A small network was shown many inputs. Here are its activations along a few directions, one row for each input.
Each table varies a few parts of the input and shows all the possible inputs, shuffled.
A made-up example of a description, with smaller parts first: one of 5 places around a ring, together with either a single point or one of 9 places around a ring or (one of 2 separate values, together with one of 6 places along a line).
Shared parts are said once, and a part with two or three values counts as separate values.

Other details of the inputs shift rows strongly along two fixed directions, in all tables alike. That doesn't count.

A family of inputs:
row 1: -6; -6; 6; -5; 17; -6; 18; 0; 4; -37; 35; 12
row 2: 8; 5; -5; 5; -25; 5; -9; -5; 0; 49; -34; -10
row 3: -3; -22; 6; 12; 7; 15; -33; -12; 0; -23; -21; -20
row 4: -2; -24; 11; 14; 7; 18; -25; 0; -3; -24; -25; -22
row 5: -4; -1; 7; 1; 17; -11; 29; -2; 3; -20; 23; 15
row 6: 7; 4; -6; -6; -26; 8; -18; -2; 4; 34; -20; -11
row 7: 2; -13; 3; 21; 7; 13; -35; -7; 4; -24; -19; -20
row 8: 6; 6; -2; 1; -17; -2; 3; -3; 1; 37; -16; -4
row 9: 0; 8; -10; -15; -14; -6; 20; 6; 4; 15; 18; 16
row 10: 1; -19; 12; 21; 16; 10; -22; -15; 12; -32; -25; -21
row 11: -4; -25; 6; 15; 9; 17; -30; -11; 5; -36; -19; -18
row 12: 1; -21; 13; 11; 6; 18; -27; 0; 4; -24; -23; -25
row 13: 2; 14; -8; -4; -3; -7; 16; 9; 4; 3; 22; 20
row 14: -1; -21; 3; 22; 11; 12; -21; -13; 6; -23; -34; -16
row 15: 7; -4; 5; -3; -16; 10; -21; 3; -12; 32; -25; -21
row 16: 0; -17; 2; 24; 12; 16; -33; -7; 5; -35; -18; -16
row 17: 2; -15; 6; 21; 16; 12; -35; -10; 1; -35; -14; -19
row 18: 8; 6; 4; -11; -20; 2; -3; 9; -3; 33; -8; -9
row 19: 8; 2; -1; -5; -28; 10; -13; 8; -8; 46; -26; -15
row 20: 3; -11; 5; 16; 1; 10; -18; -10; 9; -4; -31; -16
row 21: 2; 12; -3; -17; -13; -8; 17; 4; 6; 15; 22; 12
row 22: -18; 26; -1; -5; 6; -4; -5; -2; -11; 8; -7; -16
row 23: 5; 7; -3; -1; -13; -3; 1; -4; -2; 37; -19; 1
row 24: 9; 10; 4; -15; -20; -2; 2; 9; -8; 39; -3; -5
row 25: -4; 0; 1; 3; 21; -7; 13; 3; -1; -31; 29; 16
row 26: 10; 3; -1; -8; -23; 6; -15; 5; -12; 46; -24; -16
row 27: -1; 4; 3; -13; 4; -8; 17; 1; 5; -12; 29; 12
row 28: 1; -20; 3; 11; 3; 14; -32; -11; 9; -25; -20; -24
row 29: -1; -25; 16; 14; 12; 16; -26; -1; 1; -34; -17; -27
row 30: 7; -1; -2; -4; -23; 9; -12; 8; -5; 34; -24; -14
row 31: 6; 8; -7; -13; -18; -3; -1; -1; -2; 28; 2; 0
row 32: -4; 0; 5; -11; 4; -5; 25; 14; -1; -10; 21; 15
row 33: -4; -4; 11; -8; 13; -6; 23; 11; -4; -22; 30; 9
row 34: 8; 16; -11; -4; -21; -1; -13; 2; -7; 45; -12; 3
row 35: -3; 2; 3; -2; 12; -11; 29; -1; 0; -5; 18; 16
row 36: -2; 1; 9; -12; 9; -6; 21; 11; -4; -11; 25; 10
row 37: -1; 6; -2; -13; -7; -7; 20; 4; 3; 5; 26; 13
row 38: 9; 10; 1; -2; -14; -4; 1; -6; 0; 36; -15; -4
row 39: 0; 6; 1; -1; 16; -9; 12; 3; 3; -26; 30; 16
row 40: -3; 4; -4; -11; -6; -5; 20; 5; 4; 1; 23; 15
row 41: 2; -9; -1; 16; 3; 11; -32; -6; -5; -6; -21; -12
row 42: 9; 13; -12; -2; -15; -1; -11; 1; -7; 34; -8; 1
row 43: 1; -11; -5; 18; 6; 11; -29; -5; 2; -20; -21; -10
row 44: -8; -8; 9; -6; 15; -5; 22; 11; -6; -24; 25; 13
row 45: 2; 12; -11; -2; -10; -4; 8; 7; -5; 19; 8; 16
row 46: 1; 5; 3; -15; -1; -9; 23; 12; -6; 5; 22; 10
row 47: -4; 4; -4; 2; 14; -6; 15; 6; 4; -27; 25; 21
row 48: 4; -9; -2; 17; 5; 10; -30; -6; 5; -19; -16; -15
row 49: 1; 8; -6; -13; -14; -3; 10; 3; 2; 18; 9; 11
row 50: 2; 9; -6; -3; -14; -7; 20; 1; -2; 33; -5; 13
row 51: 0; -25; 12; 13; 12; 15; -25; -1; 3; -35; -18; -26
row 52: 0; 7; -3; -5; 4; -13; 29; 0; 0; 8; 13; 17
row 53: -10; -11; 7; 7; 28; -8; 27; -3; 3; -39; 21; 18
row 54: -1; 7; -11; -15; -12; -7; 20; 6; 1; 15; 16; 18
row 55: 8; 2; -7; 5; -19; 4; -7; -5; 3; 37; -32; -9
row 56: 10; 14; -11; -2; -16; -2; -11; 1; -5; 32; -6; -1
row 57: -4; -2; 1; -10; 4; -5; 26; 14; -3; -10; 20; 16
row 58: 9; 15; -7; -3; -14; -1; -12; 1; -5; 34; -7; 0
row 59: -20; 25; -6; 10; 23; -5; -16; -11; -4; -25; 0; -10
row 60: 3; 11; -5; -5; -13; -7; 19; 1; 2; 32; -5; 13
row 61: -8; -8; 2; 4; 25; -10; 29; -2; 4; -34; 19; 20
row 62: 4; -11; 4; 19; 8; 13; -37; -8; 7; -25; -19; -20
row 63: 2; 8; -10; -15; -17; -5; 9; 3; -4; 31; 6; 11
row 64: -5; -5; 3; 4; 18; -10; 27; -2; 10; -30; 19; 14
row 65: -2; 3; 2; -13; 6; -7; 17; 1; 3; -11; 28; 14
row 66: -7; -5; -3; 6; 26; -7; 14; 3; 1; -44; 28; 21
row 67: -7; -10; 6; -5; 19; -5; 21; 10; -4; -31; 23; 12
row 68: 9; 5; 0; 2; -14; 1; -11; -8; -2; 38; -28; -11
row 69: -2; 7; -3; -15; -3; -8; 18; 3; 0; 6; 23; 18
row 70: 3; 11; -3; -7; -3; -14; 27; 0; 0; 18; 11; 15
row 71: -6; -7; 2; -6; 19; -6; 18; 0; 4; -37; 32; 14
row 72: 1; -17; -1; 23; 13; 15; -33; -7; 7; -37; -20; -15
row 73: -22; 32; -5; -2; 20; -18; 23; -10; -2; -5; 11; 5
row 74: 7; 7; 0; -12; -22; 2; -4; 9; -11; 45; -14; -5
row 75: 3; 10; -5; -15; -16; -5; 8; 2; -6; 32; 10; 7
row 76: -23; 16; -1; 3; 22; -2; -14; -16; 0; -30; 0; -16
Each input here is: one of 4 separate values, together with either a single point or (one of 3 separate values, together with one of 6 places around a ring).
Changing only the choice among 4 separate values turns row 58 into row 65. The same change can be made to row 17. Which row results? -> row 1
Changing only the choice among 4 separate values turns row 34 into row 74. The same change can be made to row 16. Which row results? -> row 19
Change only the choice among 3 separate values in row 10. List by row number the other rows that result. -> row 8, row 64
Change only the choice among 3 separate values in row 1. List by row number the other rows that result. -> row 27, row 31
Change only the choice among 4 separate values in row 22. List by row number the other rows that result. -> row 59, row 73, row 76
Change only the choice among 4 separate values in row 56. List by row number the other rows that result. -> row 31, row 46, row 70

A family of inputs:
row 77: 8; 17; -10; -12; -21; -4; 2; 16; -11; 39; 5; 10
row 78: 4; -21; 7; 22; -3; 18; -32; -8; -4; 5; -49; -29
row 79: 6; 12; -11; -20; -29; -1; 2; 8; -3; 37; 9; 8
row 80: 1; 11; -6; -16; 3; -15; 34; 15; 0; -10; 56; 36
row 81: -9; 11; 1; -18; 8; -15; 43; 22; -9; -7; 48; 29
row 82: -7; -21; 19; 0; 25; 6; -7; 1; -2; -46; 6; -13
row 83: -21; 16; -3; 14; 35; -4; -18; -17; 1; -50; 6; -13
row 84: 16; 0; -10; 5; -25; 4; -14; -5; 1; 44; -24; -1
row 85: -18; 33; -10; 5; 20; -20; 21; -14; 4; -6; 13; 16
row 86: 0; -21; 6; 21; 26; 5; -2; -1; 6; -47; -4; 3
row 87: 12; -2; 1; -4; -28; 4; -6; -3; 5; 44; -27; -13
row 88: 7; 12; -1; -22; -27; -2; 7; 10; -2; 39; 9; -1
row 89: -3; -26; 4; 12; 18; 7; -2; -9; 15; -48; 1; 1
row 90: 6; -23; 14; 13; -2; 16; -29; -13; -1; 5; -49; -33
What do these inputs look like to the network? -> one of 2 separate values, together with either a single point or one of 6 places around a ring
Start at row 81 and move only the place on the ring of 6, one step at a time. The first step leads to row 82. Which rows follow, in order? -> row 88, row 79, row 80, row 77

A family of inputs:
row 91: -9; 4; -2; 5; 19; -2; -2; 5; -5; -32; 22; 6
row 92: 11; -22; 2; 1; -18; 15; -17; 1; 7; 4; -19; -13
row 93: -5; 6; 4; -1; 16; -3; -3; -2; 4; -32; 26; 2
row 94: 9; 28; -10; -8; -23; -14; 17; -4; 2; 58; -2; 13
row 95: -3; 6; -7; 5; -5; 10; -33; 0; -6; 4; -18; -13
row 96: -2; -1; 2; 13; 25; -8; 13; -5; 3; -27; 7; 12
row 97: -8; -4; 13; 0; 23; -5; 13; 3; -5; -28; 11; 0
row 98: -1; 6; -9; 2; -9; 9; -32; -6; 2; 2; -14; -18
row 99: 16; -22; 8; 5; -8; 12; -19; 6; -4; 8; -20; -12
row 100: 1; -1; -8; 14; -5; 4; -16; -15; 10; 6; -29; -11
row 101: -12; -6; 9; -5; 18; -3; 13; -6; 4; -29; 14; -1
row 102: 18; 6; -1; -21; -36; -4; 16; 12; -1; 57; 8; 11
row 103: -6; -3; 4; 4; -2; 9; -15; -2; -6; 6; -28; -18
row 104: 6; 2; -3; -27; -16; -13; 46; 14; 3; 18; 42; 34
row 105: -8; -3; 15; -2; 19; -4; 13; -3; 5; -28; 15; -4
row 106: 2; -1; -5; 21; 1; 5; -17; -10; -2; 9; -29; -9
row 107: 3; -24; 8; 4; 10; 4; 12; 13; -1; -29; 17; 10
row 108: -4; -4; 6; 7; -1; 8; -15; -2; -10; 8; -25; -21
row 109: 9; -22; 3; 5; -13; 16; -18; 7; -1; 6; -23; -9
row 110: 2; -2; -5; 12; -3; 3; -18; -19; 7; 8; -27; -10
row 111: 8; 33; -14; -18; -23; -10; 2; 12; -15; 56; 8; 9
row 112: -9; 3; -2; -4; 14; -2; -3; -5; 3; -33; 24; 4
row 113: -12; -4; 6; -3; 16; -3; 15; -2; 7; -31; 12; -2
row 114: -6; 25; -15; -9; 0; -21; 48; 8; 1; 19; 28; 40
What do these inputs look like to the network? -> one of 4 separate values, together with one of 6 places around a ring
Changing only the choice among 4 separate values turns row 110 into row 112. The same change can be made to row 100. Which row results? -> row 98
Change only the choice among 4 separate values in row 107. List by row number the other rows that result. -> row 91, row 106, row 108
Change only the place on the ring of 6 in row 97. List by row number the other rows that result. -> row 101, row 103, row 105, row 108, row 113
